A small network was trained on invented records. Each row is its activation on one of them, seen along a few directions.
After each row come some of the record's fields: MUVUT, BUG, SOSEF, KOMEV, FUNUZ, FOM, BIF, TIPU.
The largest differences between rows may come from other fields.
In the rows, zero is written as 500.
Strong random noise was added to every row along 19 fixed directions; ignore it. To show where, here is one row again and again, with new noise each time:
[470 737 597 661 327 597 868 384 383 659 676 588 559 601 526 375 596 472
 351 554 392 577 444 318 360 489 576 372 559 536 598 647 428 560 552]
[461 556 293 541 506 650 534 407 312 534 596 459 540 515 531 529 698 471
 687 375 334 579 699 581 396 217 386 353 490 534 518 550 488 688 310]
[284 400 617 423 397 444 716 346 659 682 360 624 671 576 405 407 449 617
 411 344 391 543 382 372 489 406 530 533 643 469 231 462 362 451 612]
[516 518 620 677 500 254 754 469 420 679 392 709 452 576 632 639 502 311
 626 320 422 620 545 392 448 519 552 349 497 128 515 650 698 434 547]
[419 321 492 500 302 490 733 389 693 617 347 605 507 571 507 421 504 601
 557 452 443 567 523 468 367 465 409 659 558 584 445 512 516 370 564]
[525 600 441 262 542 531 472 382 471 521 610 410 656 551 414 444 565 516
 366 561 662 422 490 533 389 280 675 561 665 467 200 436 304 552 371]
[302 524 519 465 394 533 484 602 279 677 472 406 482 466 641 565 580 420
 526 505 521 468 431 298 251 507 759 143 573 415 516 631 428 419 723]
[640 361 449 559 606 417 492 562 453 483 404 557 391 367 441 552 612 548
 729 503 535 510 756 574 383 401 310 499 467 486 521 379 459 533 460]
[488 543 588 637 358 504 714 487 512 486 353 475 385 484 582 369 390 413
 257 679 598 653 833 649 594 598 566 581 442 761 503 792 608 309 502]
[210 315 497 348 452 647 500 489 501 421 385 558 504 336 779 575 538 423
 588 501 681 454 421 425 482 565 590 424 590 531 405 593 464 374 716]
[376 528 467 615 497 457 450 545 503 454 511 455 481 723 609 643 526 473
 449 497 401 547 461 489 688 464 505 530 638 262 335 515 596 404 479]
[652 342 424 847 536 405 657 794 406 332 728 468 425 574 674 598 475 560
 450 617 552 632 592 517 526 424 363 779 419 297 496 463 588 459 528]
[623 573 589 459 742 379 283 366 374 638 266 482 436 353  92 630 577 550
 647 332 542 534 725 611 473 381 476 186 541 503 373 513 392 586 293]
[323 595 298 412 413 323 577 538 382 634 609 583 433 736 646 679 493 111
 592 496 583 573 525 676 433 467 834 564 555 186 446 658 731 368 557]
[659 299 424 360 533 583 694 441 508 389 499 438 484 350 515 505 562 359
 564 591 763 615 640 701 167 745 687 585 174 504 769 700 570 446 523]
[660 365 213 338 535 499 666 520 465 455 653 420 455 565 694 516 513 457
 579 372 825 446 524 503  99 502 546 535 309 356 661 484 708 515 329]
[532 636 509 462 433 265 321 543 572 577 497 656 533 720 455 359 253 610
 362 255 698 388 504 425 456 274 685 538 498 541 437 317 680 308 389]
[491 629 535 467 531 448 595 432 525 497 445 671 467 765 481 491 540 424
 388 484 322 503 485 445 504 590 604 469 576 337 448 429 583 297 492]
[534 703 229 332 513 449 573 425 567 558 649 519 305 581 481 484 615 404
 631 529 801 254 522 570 452 566 329 498 593 527 657 301 595 692 325]
[669 800 292 461 537 541 562 369 459 487 668 358 408 758 509 483 749 351
 456 593 395 421 588 547 470 540 522 443 509 369 629 478 597 551 295]
[572 523 593 284 661 469 593 412 426 386 463 703 686 408 678 274 481 463
 476 377 799 423 795 411 161 378 683 267 323 380 559 341 475 582 340]

[512 695 485 618 428 434 594 633 411 594 777 609 422 472 433 491 388 464
 428 512 687 423 306 442 582 541 500 553 524 622 625 468 518 583 606] | <MUVUT:zikos BUG:vib SOSEF:gub KOMEV:rom FUNUZ:sifo FOM:keb BIF:nuzu TIPU:rogo>
[290 564 589 580 396 590 227 577 492 417 413 695 503 516 472 499 447 453
 609 575 286 633 627 686 651 442 558 536 519 699 549 539 536 372 536] | <MUVUT:guded BUG:munit SOSEF:gub KOMEV:misab FUNUZ:bur FOM:povin BIF:dudeb TIPU:rogo>
[590 587 607 653 574 383 669 427 257 633 484 698 398 485 566 367 497 528
 402 327 521 554 698 177 295 340 635 176 465 485 505 542 498 335 562] | <MUVUT:guded BUG:munit SOSEF:gub KOMEV:ved FUNUZ:bur FOM:keb BIF:gapim TIPU:lif>
[597 793 569 607 517 386 463 723 207 537 589 601 388 594 479 473 449 357
 404 803 427 481 661 566 492 479 519 420 655 477 510 425 455 514 505] | <MUVUT:guded BUG:vib SOSEF:gub KOMEV:detu FUNUZ:bur FOM:keb BIF:rasi TIPU:rogo>
[679 487 423 465 384 323 467 809 369 685 473 114 506 451 576 480 447 468
 428 727 578 394 614 597 282 412 526 512 539 431 430 529 452 613 454] | <MUVUT:zikos BUG:munit SOSEF:sobam KOMEV:ved FUNUZ:bur FOM:povin BIF:nuzu TIPU:lif>
[459 402 435 363 412 586 522 249 666 526 464 341 642 620 567 436 319 645
 344 198 606 516 249 419 547 460 493 553 469 569 414 663 663 467 369] | <MUVUT:guded BUG:munit SOSEF:gub KOMEV:detu FUNUZ:sifo FOM:keb BIF:rasi TIPU:rogo>
[592 413 487 387 537 414 380 593 432 521 530 455 559 463 371 540 463 460
 534 637 594 538 576 662 313 399 689 654 479 451 402 467 400 442 516] | <MUVUT:zikos BUG:vib SOSEF:sobam KOMEV:detu FUNUZ:bur FOM:keb BIF:defip TIPU:rogo>
[611 434 548 587 356 541 298 777 391 463 441 465 430 432 773 734 481 454
 717 640 553 431 335 454 338 573 431 450 600 398 624 585 650 428 509] | <MUVUT:zikos BUG:vib SOSEF:gub KOMEV:fam FUNUZ:sifo FOM:keb BIF:rak TIPU:rogo>
[472 594 421 452 495 405 505 292 628 589 440 478 417 553 389 441 789 290
 591 539 172 469 567 513 700 605 676 511 414 452 608 489 462 353 807] | <MUVUT:guded BUG:munit SOSEF:sobam KOMEV:fam FUNUZ:bur FOM:keb BIF:rak TIPU:rogo>
[617 729 519 505 370 260 487 523 718 633 526 353 582 672 540 272 700 403
 501 695 160 253 487 399 634 538 467 555 513 256 655 208 422 630 665] | <MUVUT:zikos BUG:munit SOSEF:gub KOMEV:fam FUNUZ:bur FOM:keb BIF:nuzu TIPU:lif>
[705 367 614 527 615 741 436 455 434 268 174 437 352 541 480 635 584 595
 446 707 453 691 755 587 286 729 440 380 534 538 479 709 573 200 234] | <MUVUT:zikos BUG:munit SOSEF:gub KOMEV:rom FUNUZ:sifo FOM:povin BIF:rak TIPU:lif>
[478 474 552 529 434 425 758 621 527 678 552 380 623 462 564 369 456 551
 385 384 302 429 322 267 418 574 464 385 400 413 565 452 428 678 628] | <MUVUT:guded BUG:vib SOSEF:sobam KOMEV:ved FUNUZ:bur FOM:povin BIF:dudeb TIPU:lif>
[665 261 422 435 384 477 501 843 315 623 422 531 605 442 482 530 412 568
 660 495 200 485 460 596 109 299 366 622 510 542 439 370 443 512 530] | <MUVUT:zikos BUG:vib SOSEF:sobam KOMEV:kat FUNUZ:sifo FOM:keb BIF:rasi TIPU:lif>
[179 563 625 728 261 521 635 334 780 588 514 277 611 637 543 501 551 567
 413 621 486 597 358 454 799 651 392 539 616 365 552 641 475 737 564] | <MUVUT:guded BUG:munit SOSEF:sobam KOMEV:kat FUNUZ:bur FOM:povin BIF:defip TIPU:rogo>
[482 312 478 537 479 349 557 518 579 650 378 445 414 373 719 561 574 475
 771 383 526 440 558 324 418 414 392 430 521 310 471 496 544 510 598] | <MUVUT:zikos BUG:vib SOSEF:sobam KOMEV:misab FUNUZ:sifo FOM:keb BIF:dudeb TIPU:lif>
[526 642 467 497 688 505 397 813 275 371 668 426 495 522 418 530 390 405
 342 596 502 466 510 646 524 727 541 337 284 416 721 384 544 690 443] | <MUVUT:guded BUG:munit SOSEF:gub KOMEV:kat FUNUZ:bur FOM:keb BIF:defip TIPU:rogo>
[420 510 340 313 696 502 607 361 433 355 527 712 295 388 555 522 495 216
 499 508 812 535 720 700 576 556 682 605 456 602 400 600 578 291 529] | <MUVUT:zikos BUG:vib SOSEF:sobam KOMEV:kat FUNUZ:bur FOM:povin BIF:nuzu TIPU:lif>
[333 636 578 558 380 570 515 702 494 533 646 598 573 635 332 584 413 381
 476 661 151 558 112 662 672 842 495 586 515 465 715 520 516 607 680] | <MUVUT:guded BUG:munit SOSEF:gub KOMEV:misab FUNUZ:bur FOM:povin BIF:rak TIPU:lif>
[348 457 545 503 525 462 241 517 439 448 477 549 622 528 347 574 298 493
 471 442 595 696 600 752 572 349 728 571 437 495 363 630 541 431 443] | <MUVUT:guded BUG:munit SOSEF:gub KOMEV:kat FUNUZ:sifo FOM:keb BIF:nuzu TIPU:lif>
[548 634 664 435 629 589 565 664 298 532 530 558 498 451 199 614 351 556
 325 615 577 502 345 575 346 720 447 308 625 549 453 498 369 667 301] | <MUVUT:zikos BUG:vib SOSEF:sobam KOMEV:ved FUNUZ:sifo FOM:povin BIF:dudeb TIPU:lif>
[230 543 630 623 381 401 427 589 411 706 336 483 444 589 296 595 440 493
 556 581 472 640 625 569 398 611 634 205 542 440 576 603 485 512 559] | <MUVUT:guded BUG:vib SOSEF:sobam KOMEV:fam FUNUZ:bur FOM:keb BIF:nuzu TIPU:lif>
[652 459 355 275 670 509 492 432 589 517 503 234 574 563 318 355 635 598
 390 381 315 382 510 424 396 535 502 417 335 431 505 296 382 569 433] | <MUVUT:zikos BUG:munit SOSEF:gub KOMEV:rom FUNUZ:sifo FOM:keb BIF:dudeb TIPU:lif>
[481 346 585 652 616 462 436 627 473 458 419 237 440 451 476 663 597 653
 489 620 569 512 503 409 534 653 371 331 549 253 471 467 370 617 532] | <MUVUT:guded BUG:munit SOSEF:sobam KOMEV:ved FUNUZ:bur FOM:povin BIF:gapim TIPU:lif>
[539 629 534 558 418 392 297 563 588 468 469 478 546 711 685 543 451 443
 498 515 413 418 446 474 613 463 563 548 560 274 486 466 700 422 423] | <MUVUT:guded BUG:vib SOSEF:sobam KOMEV:kat FUNUZ:sifo FOM:keb BIF:rak TIPU:lif>
[680 530 731 390 572 377 395 654 359 444 244 521 470 210 731 565 505 209
 532 761 673 403 678 560 432 701 720 331 476 371 531 627 482 424 609] | <MUVUT:guded BUG:vib SOSEF:gub KOMEV:ved FUNUZ:bur FOM:povin BIF:gapim TIPU:rogo>
[397 649 301 344 446 704 586 395 361 519 631 558 438 555 605 403 551 487
 513 501 664 425 564 475 270 406 446 345 592 736 588 477 520 594 323] | <MUVUT:guded BUG:munit SOSEF:sobam KOMEV:detu FUNUZ:bur FOM:povin BIF:defip TIPU:rogo>
[350 647 496 406 457 581 551 454 439 565 569 663 519 693 318 437 574 467
 387 595 276 521 424 473 400 559 697 439 606 522 485 412 343 388 627] | <MUVUT:guded BUG:vib SOSEF:gub KOMEV:ved FUNUZ:sifo FOM:povin BIF:gapim TIPU:lif>
[495 402 620 567 227 382 295 432 654 599 402 532 709 520 520 434 494 577
 644 481 441 555 518 516 438 206 682 719 498 476 467 520 473 392 642] | <MUVUT:guded BUG:munit SOSEF:sobam KOMEV:kat FUNUZ:sifo FOM:keb BIF:rasi TIPU:rogo>
[441 431 606 701 553 270 335 266 760 574 553 406 449 654 179 779 579 558
 690 489 756 721 376 552 580 590 678 624 520  67 518 606 527 481 524] | <MUVUT:guded BUG:vib SOSEF:sobam KOMEV:misab FUNUZ:bur FOM:povin BIF:defip TIPU:lif>
[524 722 587 558 446 391 511 426 627 624 472 620 457 756 266 420 392 575
 385 361 384 497 409 450 502 635 512 418 481 520 661 436 663 463 347] | <MUVUT:guded BUG:munit SOSEF:sobam KOMEV:ved FUNUZ:bur FOM:povin BIF:dudeb TIPU:lif>
[294 468 525 583 434 581 446 370 363 626 547 704 547 538 357 633 518 612
 716 446 503 708 484 491 336 205 495 452 748 509 326 573 364 505 472] | <MUVUT:guded BUG:vib SOSEF:gub KOMEV:detu FUNUZ:sifo FOM:povin BIF:rak TIPU:rogo>
[418 340 342 512 431 332 799 640 694 572 565 384 418 803 575 504 550 600
 466 611 585 419 423 366 338 668 342 639 567 143 511 233 526 577 541] | <MUVUT:guded BUG:munit SOSEF:sobam KOMEV:rom FUNUZ:bur FOM:povin BIF:rasi TIPU:lif>
[301 379 356 666 344 636 720 529 340 637 567 322 461 559 418 464 656 479
 465 687  79 837 781 623 409 302 577 589 502 639 369 736 313 404 689] | <MUVUT:guded BUG:munit SOSEF:sobam KOMEV:misab FUNUZ:sifo FOM:keb BIF:dudeb TIPU:rogo>
[764 441 423 388 595 500 153 515 501 318 535 487 627 555 410 490 569 541
 623 478 384 473 535 614 335 336 656 623 341 440 563 332 519 384 422] | <MUVUT:guded BUG:vib SOSEF:sobam KOMEV:fam FUNUZ:bur FOM:keb BIF:nuzu TIPU:lif>
[681 773 577 322 517 396 374 288 651 650 611 530 572 501 159 554 576 476
 612 507 786 317 211 521 427 603 622 504 589 414 616 401 429 705 364] | <MUVUT:zikos BUG:vib SOSEF:sobam KOMEV:rom FUNUZ:bur FOM:povin BIF:rak TIPU:rogo>
[547 617 500 589 568 722 525 534 266 228 667 588 538 471 689 478 430 340
 352 490 553 631 613 607 505 588 702 409 214 608 753 712 683 469 397] | <MUVUT:guded BUG:vib SOSEF:sobam KOMEV:ved FUNUZ:bur FOM:keb BIF:gapim TIPU:rogo>
[717 594 460 425 602 554 704 410 351 504 631 742 412 451 504 446 523 394
 431 394 339 420 229 339 514 575 477 531 497 632 548 500 515 349 683] | <MUVUT:guded BUG:munit SOSEF:gub KOMEV:detu FUNUZ:bur FOM:keb BIF:rasi TIPU:rogo>

Which values does each new row have?
[417 328 615 492 787 422 404 537 544 426 517 593 418 539 193 735 505 651
 498 412 620 572 237 346 452 764 623 415 473 163 442 345 387 367 659] | <MUVUT:guded BUG:munit SOSEF:gub KOMEV:kat FUNUZ:sifo FOM:povin BIF:dudeb TIPU:rogo>
[457 356 463 441 664 602 531 273 521 463 499 386 482 267 398 798 685 433
 602 479 578 621 386 598 758 444 459 647 688 460  99 753 335 529 513] | <MUVUT:guded BUG:munit SOSEF:sobam KOMEV:rom FUNUZ:sifo FOM:povin BIF:dudeb TIPU:rogo>
[377 713 575 497 496 426 533 523 408 678 492 568 511 527 473 551 549 456
 594 615 514 388 488 475 524 453 327 314 810 369 406 393 383 780 391] | <MUVUT:zikos BUG:munit SOSEF:sobam KOMEV:detu FUNUZ:bur FOM:povin BIF:rak TIPU:lif>
[457 326 443 650 437 650 409 613 476 303 661 564 617 569 642 538 533 627
 568 503 355 584 426 467 455 339 491 687 447 459 531 423 485 434 578] | <MUVUT:guded BUG:vib SOSEF:sobam KOMEV:ved FUNUZ:sifo FOM:keb BIF:gapim TIPU:lif>
[471 605 388 516 485 453 552 596 442 442 690 620 497 584 537 339 314 474
 201 469 493 485 523 545 703 295 596 754 516 736 335 446 535 342 572] | <MUVUT:guded BUG:munit SOSEF:sobam KOMEV:ved FUNUZ:sifo FOM:povin BIF:defip TIPU:lif>
[384 535 432 657 738 478 573 347 533 331 740 712 547 513 576 479 577 471
 593  56 481 528 431 319 756 493 516 369 172 304 745 354 626 595 582] | <MUVUT:zikos BUG:vib SOSEF:sobam KOMEV:rom FUNUZ:bur FOM:povin BIF:nuzu TIPU:rogo>
[559 891 584 718 673 590 748 297 309 415 655 639 272 594 496 455 587 371
 328 592 611 594 759 440 589 672 456 210 482 528 701 626 599 550 274] | <MUVUT:zikos BUG:vib SOSEF:sobam KOMEV:detu FUNUZ:bur FOM:keb BIF:defip TIPU:rogo>
[443 437 470 574 583 567 362 352 564 329 381 753 335 697 651 557 554 705
 540 296 472 458 485 236 591 375 342 449 700 484 348 315 639 178 403] | <MUVUT:guded BUG:munit SOSEF:sobam KOMEV:ved FUNUZ:bur FOM:keb BIF:gapim TIPU:rogo>
[459 334 458 458 442 847 492 185 599 287 541 338 654 226 610 427 712 545
 582 610 661 641 661 625 479 376 537 640 392 758 546 745 338 583 493] | <MUVUT:guded BUG:munit SOSEF:sobam KOMEV:ved FUNUZ:sifo FOM:povin BIF:defip TIPU:rogo>
[413 463 720 702 455 558 570 382 564 470 577 672 650 403 521 462 624 547
 612 501 329 589 335 325 584 552 472 483 450 418 691 505 345 572 811] | <MUVUT:guded BUG:munit SOSEF:gub KOMEV:detu FUNUZ:sifo FOM:povin BIF:defip TIPU:lif>
[505 354 455 601 426 584 521 654 400 419 536 631 508 460 632 528 372 521
 474 372 362 567 387 493 525 447 509 625 394 670 526 565 614 324 622] | <MUVUT:guded BUG:vib SOSEF:sobam KOMEV:ved FUNUZ:bur FOM:keb BIF:gapim TIPU:rogo>
[504 407 519 322 570 612 674 582 307 528 483 541 673 539 493 712 418 423
 444 413 384 585 199 538 260 604 546 391 558 307 365 618 519 583 381] | <MUVUT:guded BUG:munit SOSEF:sobam KOMEV:fam FUNUZ:bur FOM:povin BIF:defip TIPU:rogo>
[629 315 479 489 521 622 287 571 609 230 408 436 587 486 780 557 615 599
 621 495 381 445 495 450 497 426 387 620 473 423 465 393 576 405 405] | <MUVUT:guded BUG:munit SOSEF:sobam KOMEV:rom FUNUZ:bur FOM:povin BIF:dudeb TIPU:rogo>
[388 573 518 505 664 522 577 435 481 426 569 553 474 545 395 430 480 488
 347 428 535 562 548 452 557 655 658 362 345 464 606 472 488 464 529] | <MUVUT:zikos BUG:vib SOSEF:sobam KOMEV:ved FUNUZ:bur FOM:povin BIF:rak TIPU:rogo>
[414 478 383 350 433 492 316 793 470 380 361 445 294 451 786 332 586 401
 454 849 442 302 838 485 444 511 606 519 560 684 488 298 433 195 743] | <MUVUT:guded BUG:munit SOSEF:sobam KOMEV:ved FUNUZ:sifo FOM:povin BIF:dudeb TIPU:rogo>
[606 349 611 377 430 505 506 651 540 491 412 525 624 350 434 457 423 537
 498 644 407 448 363 558 377 576 503 657 497 606 454 442 368 473 637] | <MUVUT:guded BUG:vib SOSEF:sobam KOMEV:fam FUNUZ:bur FOM:keb BIF:nuzu TIPU:lif>
[457 484 513 494 440 702 392 315 630 350 567 508 766 483 472 402 564 560
 629 400 491 581 530 636 472 461 527 527 264 572 772 520 536 701 356] | <MUVUT:zikos BUG:munit SOSEF:sobam KOMEV:rom FUNUZ:bur FOM:keb BIF:rak TIPU:lif>
[592 324 668 535 681 332 460 448 433 580 218 639 608 380 391 694 468 447
 749 319 214 650 538 606 589 431 330 420 534 223 331 572 505 572 484] | <MUVUT:guded BUG:munit SOSEF:gub KOMEV:detu FUNUZ:sifo FOM:keb BIF:rak TIPU:lif>
